These are the activations of a small neural network, seen along a few directions. Each row is one input.
In each table, some parts of the input vary, and every possible input appears once, in random order.
A made-up example of a description, with smaller parts first: one of 2 separate values, together with either a single point or one of 9 places around a ring or (one of 6 places along a line, together with one of 8 places around a ring).
Shared parts are said once, and a part with two or three values counts as separate values.

Other details of the inputs shift rows strongly along two fixed directions, in all tables alike. That doesn't count.

Rows:
x1: [  5   9  24  12 -12   9   1  17  -9   2  11 -24  10]
x2: [-11 -13   0  15  -7  18   0  26   3  18 -16  -5   2]
x3: [-13  -8   2  -5  -1  20   6  29   9  29 -15  11 -12]
x4: [ -3  -6 -13   2 -11  24   2  19  10  27 -19   9 -21]
x5: [  5   7  22   5  -6   7   6  18 -10   3   8 -16  10]
x6: [ -1   6 -13  -7  -3 -13   0  -3  -9  -3   2  12  -4]
x7: [ -5   3   6  15  -8   9  12  16   4   9   3 -13   2]
x8: [-16  -8 -15  10 -10  11  19  23  10  32  -6  12  -9]
x9: [ -1   7 -11  -9   0 -16   4 -11  -5 -13   4  10  -6]
x10: [ -7   5   0  14  -3   1 -10  27  -3  10 -16  -2   1]
x11: [ -3  -2 -21  -6   9 -16 -10 -18   4 -17  -5  16   0]
x12: [ -3  11  10   7  -1   1 -11  18  -6  -3 -10 -10  -1]
x13: [ -3   8  12  15   2  10  11  22  -1  11   5 -16   3]
x14: [  4   8  21  15  -3   6   9  17  -2  -2   8 -23  11]
x15: [ -3   2 -17  -5   5 -19   5 -25   2  -5   7  22  -1]
x16: [  1  -4  -7  18 -12  18  -2  21   9  19 -18  -3  -3]
x17: [ 18  13  19   1   3 -15 -29 -10 -18 -36   8 -18  19]
x18: [ -2  15  19  17   3   3 -12   8  -1  -3  -7 -15   8]
x19: [-1 -4  7 -5  6  6 -1  0  7 -4 -2  1  3]
x20: [ -5  -8  11   7  -5  17  -1  16   1   4 -11 -14  -1]
x21: [ 16   4  19  -7  -4  -9  -4 -19  -7 -28  26 -16  11]
x22: [ -1  -9  -1 -10   2   5  -8  -8   7  -3   2   6  -3]
x23: [-11   7  -5  14  -5   0  10  23  -2  25  -9   8  -9]
x24: [ 30  11  17   7 -11  -4 -10 -16 -14 -30  20 -27  15]
x25: [-16  11  -4  13  -5   6  16  19   4  25 -11   6 -11]
x26: [ -3  11  15  10   2   4  -8  14  -3   3 -11  -8  -3]
x27: [  2  -6  -3 -15  17  -5  -5 -24   7 -17   7  10   3]
x28: [ -1 -14 -36 -13   0   6   5 -24  18   3 -11  28 -18]
x29: [ -6   1  17  10  -4  18  -4  20   6   8  -7 -15   0]
x30: [  3   4  -2  -9   9 -11 -15 -25  -4 -15   2  12   5]
x31: [-10   7   9   2  -1  10  -4  19   1  19 -14   5 -11]
x32: [ 2 -7 -7 -2  2 -5 11 -5  3 -1 10  9  5]
x33: [ -2   4 -16  -2   6 -17   7 -21   1  -9   5  15  -4]
x34: [ 17  -8 -18  -9   0  -3 -12 -33   3 -20   3  10   2]
x35: [  1  -4 -11 -15   8  -6  10 -17  -3  -2  14  16   0]
x36: [ 18   7   3  12 -10  -2   2 -11  -1 -20  10 -19   9]
x37: [-10 -12 -24 -20   4  -3  26 -14  12   8   2  30 -14]
x38: [ 19   7  21   6   8 -12  -7 -13 -11 -29  28 -21  24]
x39: [  6  -1   6   2  16  -1 -12 -14   3 -20   9  -8  14]
x40: [ -4 -16 -17  -1  -4  -4  13  -8   1   0   4   9   0]
x41: [  7   8  29   0  -6   6   6  19  -8  -1  11 -19   6]
x42: [ -9  -6 -25 -18   4  -8  -6  -6   3   3 -10  29 -16]
x43: [ -9  -1   6   5   5  21  -2  28   0  25 -11   1  -2]
x44: [ -2   4 -15   0  -1 -18   0  -3  -5  -6   3  11   0]
x45: [ -7  -4 -16 -14   7  -6  -5 -10   3   5  -8  26 -16]
x46: [-12  10   0   7  -5   5  15  21  -1  23 -11   6 -17]
x47: [  6  17  22   5  -5  -4  -3  11 -14  -3   6 -14  -2]
x48: [  1  15  12   9  -5  -1   0  14 -13   7   1  -6  -1]
x49: [  2  14  23  19   1   1 -18  11  -5  -4  -4 -17  14]
x50: [ -2  -9   8   7  -6  17  -6  17  -5   7 -10 -10   4]
x51: [  1  -7  -1 -10   7   3  -6  -6   2  -4   0   9   7]
x52: [-3 -3 -4 -5 -4  0 13 -8  6 -1  9  3 -5]
x53: [-14 -16  -4   0  -7  23   5  26   5  27 -18   5 -16]
x54: [  9  -3 -22  -8  -6  -3  12 -25   7  -9   6  11 -11]
x55: [  5  -7   1  -2  -7   0   6  -6 -10  -8  10  -6   5]
x56: [  3  -2  -8 -18  12 -13  13 -29   2 -16  18  13   0]
x57: [-17   3  -9  13   3   8   1  19   7  23 -22  11 -11]
x58: [-12  -3 -20 -14  10  -6   2 -22  11   2 -10  30 -13]
x59: [  5   0  22  15   2   9 -12  18  -1  -3   0 -19  18]
x60: [  3  11  17  18   2  -2 -17  11  -6  -4  -5 -13  10]
x61: [ -1   6  -8 -11  -3 -13   1  -1  -8  -5   4  10 -10]
x62: [ 15   2  23 -11  13  -6 -18 -15  -6 -28  16 -12  14]
x63: [ 13  -2  15   7   4  -6 -21 -17   0 -29  14 -17  24]
x64: [ 15  -8  19 -32   8 -34  -5 -14 -10  15  -1 -46  13]
x65: [  8 -10  28 -23   8 -17 -19   7  -5  27 -16 -53  13]
x66: [  3 -12 -12  -9  14  -7  -5 -27  11 -20   5  11   9]
x67: [ -1 -13 -33  -1  -1   6   4 -16  18   3 -13  20 -10]
x68: [ 14  22  28   2   2 -16  -6 -20 -13 -32  19 -21  13]
x69: [  3 -11 -35 -17  -8   1  14 -19   9   7   2  27 -23]
x70: [  3   2  -6  19 -18  13  11  23   4  19  -6  -6  -5]
x71: [ -8  -2   7  15  -2  16  -4  16   9   8  -8 -12   5]
x72: [ 1 10  5 -8 -1 -9  3 -9 -5 -3  7  6 -6]
x73: [-12 -21 -35  -9  -1  -4  23 -17  10   5  -1  24 -11]
x74: [ 1 -9  0 -7 -8  3 10 -1 -5 -1  7 -2 -6]
x75: [ -8   6   3   8   0   8  -7  20  -4  18 -16   5  -7]
x76: [ -4  14   3  13  -6  -5   2  20  -7   0  -3 -11   1]
x77: [-14 -12  -3  14  -5  21   5  24   7  19 -19  -6  -3]
x78: [ -4  -9 -10   0  13   4  -6  -1   7   5  -1  11   4]
x79: [ -8   1 -23 -14   3 -11  10 -20   0   8   1  31 -11]
x80: [  3 -13 -13 -15   0 -11  12 -31   0 -21  13   7  -1]
x81: [  6  -3  -3 -22   9 -12   8 -23  -2 -13  19  12  -1]
x82: [ 10  -1  15   0   2   1 -19 -13  -4 -21  11 -13  17]
Description of these inputs: one of 2 separate values, together with either a single point or (one of 5 places around a ring, together with one of 8 places along a line).
The inputs of x22 and x21 match in every part but the choice among 2 separate values. If x27 is changed in the same way as x22 into x21, which row does it become?
> x56
The inputs of x33 and x57 match in every part but the choice among 2 separate values. If x6 is changed in the same way as x33 into x57, which row does it become?
> x17
The inputs of x20 and x80 match in every part but the choice among 2 separate values. If x59 is changed in the same way as x20 into x80, which row does it become?
> x32
Which other rows does x60 become when the choice among 2 separate values takes its other values? List them by row number.
> x23
Start at x42 and move only the place on the line of 8, one step at a time. The first step leads to x45. Which rows follow, in order?
> x31, x62, x3, x22, x53, x4
Start at x22 and move only the place on the ring of 5, one step at a time. The first step leads to x82. Which rows follow, in order?
> x63, x71, x29

Rows:
x83: [ 22   9   2  16  -7  -3  13  -9  -2 -33  20 -22   9]
x84: [  5   7 -24   0 -17 -14   7 -29  -5 -17  12  20  -5]
x85: [-13  -9 -32 -12  10  -9 -16 -23   8  -1 -13  42  -7]
x86: [ 21   0  33   4  14   3 -29 -20   0 -47  20 -27  28]
x87: [ -9 -10 -26 -30  13 -26   6 -14   4  15  -9  26 -16]
x88: [  8  -2   8   7 -12  -2 -35 -20  -6 -16  -1  -4  17]
x89: [ -6   8 -31   0   5 -13  21 -10   4  -6   4  35 -19]
x90: [ -6  11  39   4   4   9   1  44 -10  32 -10 -30  -1]
x91: [ 13  -5  34   7  -7   5   2  28  -6  12  -3 -52  11]
x92: [  0  10  -7  -2   8  -9  16 -18  -2 -25  20  22  -2]
x93: [-15 -11  -7  18 -14  33  -5  34  10  37 -26  -5  -1]
x94: [  4  -1 -21  -5   1   7  22 -15   5  -8  14  28 -15]
x95: [ 10  -3  32 -19   3  -6  -8 -14 -12 -14  19 -31  22]
x96: [-12   4  15  17  14  19  -8  34   9  11 -18  -4   1]
x97: [-20  -6 -14  -5 -13   6  12  31   5  60 -30   2 -21]
The inputs of x96 and x93 match in every part but one. If x92 is changed in the same way as x96 into x93, which row does it become?
> x83
Describe the family of inputs behind these rows.
> one of 3 separate values, together with one of 5 places around a ring
Which other rows does x95 become when the choice among 3 separate values takes its other values? List them by row number.
> x86, x94
Which other rows does x90 become when the place on the ring of 5 takes its other values? List them by row number.
> x87, x91, x95, x97

Rows:
x98: [  0  -7 -22 -24   7 -17   1 -29   2  -4   1  23  -9]
x99: [-26   3   4  11  -6  24  17  56   4  56 -24   3 -18]
x100: [  9  -6  -4 -13  12  -9 -16 -33   2 -30   9  10   8]
x101: [ 10  20  47  13  -4   6 -12  26 -16  -6   6 -39  14]
x102: [ 10 -10  -6 -22   8 -12  -2 -34   1 -22  15   7   4]
x103: [-23  -5 -43  11  -9  18  24  12  16  23 -13  48 -26]
x104: [ 16  13  31   4   5 -17 -15  -9 -14 -27  16 -33  23]
x105: [ -1 -13 -26 -12   8 -11  -6 -26   8  -6  -5  21  -3]
x106: [  1  -3 -29  -3  -5  -6  19 -26   5 -16  16  28  -8]
x107: [-12  22  14  33 -20  24  20  55  -7  28  -7  -7 -11]
x108: [ 15   4  21   0  -5  -1  -9  -1  -9 -11   7 -27   9]
x109: [-12  -4   3  10  -7  16  12  34   4  35 -15 -10  -6]
x110: [  9   0  20  -1   3  -1  -3  -3  -5 -12  12 -20  13]
x111: [ 19  13  27   3   1 -18 -18  -9 -16 -26  12 -33  19]
x112: [  4 -12 -20 -17   4 -15   2 -27   4  -6   3  10  -1]
x113: [  2  11  38  24  -2  18 -15  35  -6   2  -5 -33  15]
x114: [ -1 -11 -19  -9  12 -11  -7 -26   9 -12  -1  16   3]
x115: [-20 -15 -36  -9   0  13   7   8  16  35 -27  36 -26]
Describe the family of inputs behind these rows.
> one of 3 separate values, together with either a single point or one of 5 places around a ring
The inputs of x104 and x114 match in every part but the choice among 3 separate values. If x111 is changed in the same way as x104 into x114, which row does it become?
> x105
Which other rows agree with x109 in the choice among 3 separate values? List them by row number.
> x102, x106, x108, x110, x112

Rows:
x116: [-12  -2 -31  -2  -1   2  11 -11  11   3  -7  38 -19]
x117: [  0  -9 -21  -8  -5   3  11 -14  10   0   0  16 -13]
x118: [ -5 -17 -21 -13   2 -10   2 -13   7   9  -7   7  -3]
x119: [ 11  -3   5  -6   2  -9 -11 -13  -2  -5   2 -16  10]
x120: [ 15   6  15   8   3  -2  -4 -15  -4 -28  22 -15  19]
x121: [-15   6  16   1  -6  10  24  40  -4  40  -4  -8 -11]
x122: [-10  10  13  21  -6   9  -5  41  -3  23 -19 -16   1]
x123: [  3   9  16  25 -17  22   9  38  -3  21  -5 -24  -2]
x124: [-13  -6 -28 -12   9  -5  -1 -11  11  11 -17  32 -17]
x125: [ -2 -13 -28  -4  -5  -3  16 -13   6   0   2  15  -8]
x126: [  7  10   4   6  -3  -1  -9  -8  -7 -24  10   7   3]
x127: [ 11   0  24  -5  12  -5 -18 -15  -3 -24   7 -21  16]
x128: [ 14  13  16   5   7 -15 -22 -12  -8 -24   7 -16  17]
x129: [ -9   0  24   9   0  22  -8  41  -1  26 -16 -17   1]
x130: [-13  25  22  16 -12   7  14  49 -14  35  -8 -14 -12]
x131: [  6   2  10   2   2   4  -1 -11   3 -20  13  -5   7]
x132: [ -7 -13 -16 -13  12  -4   1 -14  11  10  -5  16  -1]
x133: [-14  -6 -37   1  -2  -3  16  -9   8   4  -5  38 -14]
x134: [  9  -3  19  -1  10 -11 -14 -13  -4 -22  10 -23  22]
x135: [ -6  -4 -17 -12   9  -6  -9  -8   3   1 -11  24  -8]
x136: [ -5   2 -24   4   0  -3   8 -12   4  -2   1  28  -8]
x137: [ 13   8  15 -15  -5 -18  10  -8 -15  -5  16 -20   4]
x138: [ 22   3  17   0  -6  -3 -11 -15  -9 -33  19 -17  13]
x139: [ -7  -2  15   6  -9  22  -5  43  -2  36 -22 -18  -8]
x140: [ 14   4  20   1   2   1 -10 -12  -6 -32  21 -11  17]
x141: [-15 -16 -34  -5   3   3  20 -10  13   8   0  31  -9]
x142: [  9  -4   7 -10   3  -5 -12 -14  -1  -9  -3 -15   5]
Describe the family of inputs behind these rows.
> one of 3 separate values, together with either a single point or (one of 2 separate values, together with one of 4 places along a line)
The inputs of x128 and x119 match in every part but the choice among 3 separate values. If x135 is changed in the same way as x128 into x119, which row does it become?
> x139
Which other rows does x136 become when the choice among 3 separate values takes its other values? List them by row number.
> x120, x123
Start at x134 and move only the place on the line of 4, one step at a time. The first step leads to x132. Which rows follow, in order?
> x127, x129
Start at x125 and move only the place on the line of 4, one step at a time. The first step leads to x123. Which rows follow, in order?
> x117, x138

Rows:
x143: [ -4   7  17  22 -12  25   7  36  -1  14  -3 -13  -1]
x144: [ 11   8   3  -4   9 -20 -13 -30  -6 -36  16   4  12]
x145: [ 20  18  46  15 -13   1   3  16 -19 -14  22 -50  19]
x146: [ -9 -15 -22 -10   4   3   0  -3  12  19 -17  16 -10]
x147: [ 14  10  44  15   1   6 -23  16 -11 -14   3 -46  24]
x148: [  6 -16 -14 -37  14 -27   0 -43   2 -11  10   8   2]
x149: [  4   5  -5  -7   9 -13  -8 -24  -2 -23   9  14   3]
x150: [-15  -5 -37  -8   3  -5   8  -9  10  15 -13  38 -20]
x151: [  6  -8  -1  -8   6  -7 -13 -16   1 -11   0  -4   7]
x152: [-14  -2  -6  16 -10  23  17  30   8  27 -11   7 -12]
x153: [-28   3 -14  -1 -10  10  28  43   3  60 -24  19 -30]
x154: [  2 -10 -24  -6   0  -4   8 -24   6 -14   8  20  -2]
x155: [ 10  -7 -19  -7   1 -10   2 -36   4 -28  14  14   3]
x156: [ -9  -5   7   4   1  17  -3  25   5  23 -16  -5  -3]
x157: [  6  18  25  19  -5   2 -12  19 -12  -8   0 -21   9]
Describe the family of inputs behind these rows.
> one of 3 separate values, together with either a single point or one of 4 places along a line
The inputs of x156 and x143 match in every part but the choice among 3 separate values. If x146 is changed in the same way as x156 into x143, which row does it become?
> x155
Which other rows does x144 become when the choice among 3 separate values takes its other values? List them by row number.
> x147, x152
